These are the activations of a small neural network, seen along a few directions. Each row is one input.
Each table varies a few parts of the input and shows all the possible inputs, shuffled.
A made-up example of a description, with smaller parts first: one of 8 places around a ring, together with either a single point or one of 9 places around a ring or (one of 3 separate values, together with one of 6 places along a line).
Shared parts are said once, and a part with two or three values counts as separate values.

Other details of the inputs vary at random and push rows far along two fixed directions, the same in every table; ignore that.

Table:
R1: 1  -25  42  59  -11  19  -12  11  -8  2  -32  6
R2: 37  25  -64  5  -26  -19  3  -34  -5  15  22  45
R3: -5  -46  25  56  -3  20  12  25  -18  -20  -19  15
R4: -20  3  25  -52  24  -31  11  -12  -3  -17  9  -31
R5: -14  20  17  -57  16  -13  23  16  -11  -6  20  -36
R6: 11  -10  33  52  -19  35  -2  39  -16  14  -19  -2
R7: -17  28  14  -53  20  2  -7  12  11  10  10  -42
R8: 34  8  -76  4  -11  -2  -19  -39  27  7  9  54
R9: 0  -28  34  66  -15  27  -13  16  -3  2  -17  5
R10: -22  29  25  -36  8  -13  -5  -7  9  19  23  -46
R11: 9  -14  35  50  -19  28  10  40  -32  2  -17  -1
R12: -28  13  16  -47  20  -20  19  0  -5  -4  22  -36
R13: 45  16  -57  1  -21  -30  -4  -46  -2  0  10  53
R14: 31  20  -77  1  -13  -2  -12  -32  20  21  9  51
R15: -23  18  7  -59  19  -5  10  19  6  -4  9  -38
R16: 36  1  -80  -10  -10  -21  -4  -40  17  -7  -6  62
R17: -6  -36  31  54  3  30  -15  16  0  -5  -44  9
R18: -14  -48  15  54  0  28  -1  26  -1  -18  -29  12
R19: -36  11  6  -49  24  -11  7  3  12  -1  12  -38
R20: -20  15  27  -38  12  -24  -1  -14  1  -8  28  -42
Description of these inputs: one of 4 places along a line, together with one of 5 places around a ring.
Changing only the place on the line of 4 turns R6 into R10. The same change can be made to R15. Which row results? -> R19
A walk changes only the place on the ring of 5. It starts at R1 and steps to R13. List the rest of the walk in order. -> R4, R16, R17
Change only the place on the line of 4 in R4. List by row number the other rows that result. -> R3, R5, R12
A walk changes only the place on the ring of 5. It starts at R9 and steps to R20. List the rest of the walk in order. -> R3, R18, R8
